A small network was shown many inputs. Here are its activations along a few directions, one row for each input.
In each table, some parts of the input vary, and every possible input appears once, in random order.
Descriptions start from the smaller parts, as in this example, which fits no table here: one of 4 places along a line, together with either a single point or one of 11 places along a line or (one of 3 separate values, together with one of 8 places around a ring).
Shared parts are said once, and a part with two or three values counts as separate values.
In the rows, 128 means zero.

Other details of the inputs vary at random and push rows far along two fixed directions, the same in every table; ignore that.

Table:
R1: [107,135,158,116,137,123,153,119,154,140,112]
R2: [104,148,168,129,118,136,145,123,129,130,97]
R3: [132,114,115,119,123,127,110,130,107,118,137]
R4: [108,136,153,115,123,132,157,125,140,142,101]
R5: [182,139,79,238,166,242,239,123,74,142,131]
R6: [137,105,112,133,124,122,109,132,133,124,139]
R7: [148,113,112,131,126,118,109,121,124,116,135]
R8: [120,143,152,113,124,128,154,114,130,134,99]
R9: [119,139,162,115,144,129,150,115,141,136,111]
R10: [120,142,173,138,125,129,137,122,146,131,95]
R11: [110,146,149,112,130,123,139,130,155,149,100]
R12: [136,130,101,124,127,121,105,128,121,123,136]
R13: [143,126,108,124,122,116,116,132,121,112,144]
R14: [117,120,125,142,127,125,104,127,120,107,148]
R15: [111,135,165,116,144,123,150,122,145,143,112]
R16: [118,143,154,116,126,123,156,133,153,140,109]
R17: [142,122,115,122,127,123,111,139,120,117,145]
R18: [128,130,164,124,137,128,144,126,147,147,100]
R19: [127,115,107,120,112,124,117,125,116,122,143]
R20: [125,108,114,122,124,126,112,137,109,125,139]
R21: [143,112,110,131,120,121,111,123,130,124,143]
R22: [129,121,107,126,134,125,102,142,120,134,138]
R23: [128,130,124,139,116,123,104,142,119,108,145]
R24: [135,117,116,125,128,119,113,147,122,124,147]
R25: [133,118,111,125,134,117,115,117,121,112,148]
R26: [135,126,108,122,133,127,101,135,119,127,136]
R27: [121,134,115,141,121,129,94,138,118,118,137]
R28: [137,124,108,123,116,118,119,133,128,121,151]
R29: [113,141,157,113,131,121,154,110,152,141,117]
R30: [132,129,100,125,121,123,108,130,127,131,144]
Each input here is: one of 5 separate values, together with either a single point or one of 5 places around a ring.
The inputs of R11 and R1 match in every part but the choice among 5 separate values. If R12 is changed in the same way as R11 into R1, which row does it become?
Answer: R25

Table:
R31: [111,160,143,170,157,190,223,109,118,146,106]
R32: [131,107,103,151,121,115,67,138,127,106,169]
R33: [127,151,166,117,131,110,121,119,143,119,99]
R34: [115,135,184,80,116,91,91,115,145,122,96]
R35: [134,113,153,100,137,119,144,130,168,159,102]
R36: [125,144,74,143,98,132,64,164,117,119,154]
R37: [152,119,73,156,157,154,150,128,105,135,167]
R38: [167,102,73,125,140,132,112,119,120,128,145]
R39: [133,156,164,136,137,133,152,121,136,126,93]
R40: [118,130,160,91,136,101,138,125,166,151,115]
R41: [113,91,96,127,118,114,88,140,110,103,169]
R42: [112,137,156,127,115,137,178,118,133,132,105]
R43: [141,117,91,165,127,162,137,117,79,111,143]
R44: [129,110,89,137,117,133,118,123,100,100,159]
R45: [166,122,61,155,144,149,150,120,96,125,167]
R46: [125,107,82,167,135,154,138,132,88,115,165]
R47: [130,104,113,123,136,112,64,137,103,107,155]
R48: [157,113,75,130,132,119,121,122,113,122,165]
R49: [100,142,168,126,142,135,144,113,125,143,98]
R50: [102,133,164,98,110,110,142,117,148,121,106]
R51: [165,131,87,209,126,186,161,126,101,116,153]
R52: [110,83,115,110,112,88,53,139,109,109,155]
R53: [124,107,85,115,135,109,93,132,117,108,179]
R54: [123,149,165,121,114,111,112,111,160,120,111]
R55: [153,113,75,158,151,151,152,132,108,135,166]
R56: [125,195,136,169,132,204,198,150,103,169,84]
R57: [133,118,156,66,123,83,106,115,172,147,97]
R58: [135,161,137,162,138,179,241,114,126,146,111]
R59: [140,119,102,138,112,107,64,121,127,95,160]
R60: [136,141,147,95,130,110,153,113,153,146,113]
R61: [116,130,184,78,110,88,86,120,149,117,98]
R62: [133,107,111,133,135,105,64,145,117,102,156]
R63: [95,133,174,108,131,116,123,116,134,137,101]
R64: [113,138,183,79,119,87,87,113,146,120,95]
R65: [73,161,148,70,97,91,93,147,150,141,98]
R66: [140,123,152,88,126,104,136,116,164,152,92]
R67: [139,151,155,173,117,158,176,119,143,136,106]
R68: [108,122,187,94,119,84,85,146,165,122,106]
R69: [138,111,82,115,121,110,102,124,111,100,175]
R70: [137,119,96,175,133,142,100,133,116,112,162]
R71: [135,113,83,146,136,140,133,132,105,118,176]
R72: [101,131,186,104,113,85,84,127,176,130,111]
R73: [133,98,107,151,110,113,67,145,131,108,169]
R74: [109,129,168,71,103,80,126,122,164,125,119]
R75: [132,121,149,99,146,118,139,123,165,160,99]
R76: [119,187,132,154,126,167,162,156,123,156,86]
R77: [130,111,101,147,127,115,63,132,125,105,168]
R78: [144,151,48,145,127,165,140,156,102,148,152]
R79: [139,112,77,164,138,155,153,138,98,121,178]
R80: [149,102,103,139,111,109,76,147,114,90,156]
R81: [140,142,136,139,168,161,192,115,149,168,91]
R82: [110,130,184,108,130,118,118,134,143,134,100]
R83: [121,158,146,115,135,131,175,104,139,134,114]
R84: [126,123,154,91,145,110,130,120,170,157,97]
R85: [116,139,57,114,106,126,87,161,110,122,164]
R86: [159,144,38,170,139,193,162,155,99,161,130]
R87: [161,109,97,170,122,164,131,138,82,110,151]
R88: [128,107,86,126,116,120,100,124,101,94,165]
R89: [135,101,99,131,112,119,90,125,89,105,154]
R90: [154,99,80,114,121,103,102,129,120,117,169]
R91: [138,99,109,140,127,113,68,153,117,102,159]
R92: [149,106,109,128,114,102,70,143,119,91,153]
R93: [118,131,180,130,132,139,145,135,134,141,99]
R94: [107,144,156,100,123,118,139,104,137,123,110]
R95: [96,129,177,106,127,115,124,121,136,138,101]
R96: [148,100,106,128,113,120,77,137,99,98,155]
R97: [99,123,173,75,114,81,117,133,167,135,128]
R98: [102,122,178,79,101,86,95,115,143,122,101]
R99: [112,145,147,178,141,187,232,125,120,149,105]
R100: [161,93,74,116,131,112,95,124,122,123,148]
R101: [115,119,168,69,123,82,113,133,175,146,121]
R102: [114,140,180,98,103,84,87,114,171,120,106]
R103: [95,121,178,109,118,112,127,129,139,136,102]
R104: [116,154,140,142,152,154,196,119,132,145,123]
R105: [125,126,162,72,113,74,125,120,167,141,113]
R106: [152,117,99,155,126,128,100,139,107,96,149]
R107: [130,159,158,181,161,195,208,122,111,150,92]
R108: [158,135,139,135,140,160,204,118,147,162,91]
R109: [121,138,150,102,148,111,148,120,156,154,117]
R110: [124,117,87,166,142,161,148,130,91,114,160]
R111: [131,148,153,177,129,190,224,115,107,145,91]
R112: [111,140,163,108,122,114,126,104,124,129,99]
R113: [162,96,75,155,149,159,145,135,116,142,147]
R114: [125,156,163,167,152,160,179,134,135,136,95]
R115: [133,169,152,190,168,187,208,125,120,145,94]
R116: [141,111,83,122,118,116,111,126,110,101,176]
R117: [125,150,169,154,149,170,176,126,123,143,95]
R118: [89,166,142,106,106,127,119,144,124,152,87]
What do these inputs look like to the network?
Answer: one of 8 places along a line, together with either a single point or (one of 2 separate values, together with one of 5 places along a line)
The inputs of R66 and R96 match in every part but the place on the line of 8. If R100 is changed in the same way as R66 into R96, which row does it become?
Answer: R34
The inputs of R116 and R60 match in every part but the place on the line of 8. If R104 is changed in the same way as R116 into R60, which row does it become?
Answer: R109
Start at R67 and move only the place on the line of 5, one step at a time. The first step leads to R51. Which rows follow, in order?
Answer: R102, R54, R59
Change only the place on the line of 8 in R40. List by row number the other rows that result.
Answer: R41, R52, R72, R79, R82, R91, R113
Change only the choice among 2 separate values in R102. List by row number the other rows that result.
Answer: R32
Which other rows agree with R98 in the place on the line of 8? List them by row number.
Answer: R43, R49, R52, R63, R89, R95, R103, R111, R112, R118
Change only the place on the line of 5 in R93. List by row number the other rows that result.
Answer: R47, R82, R107, R117
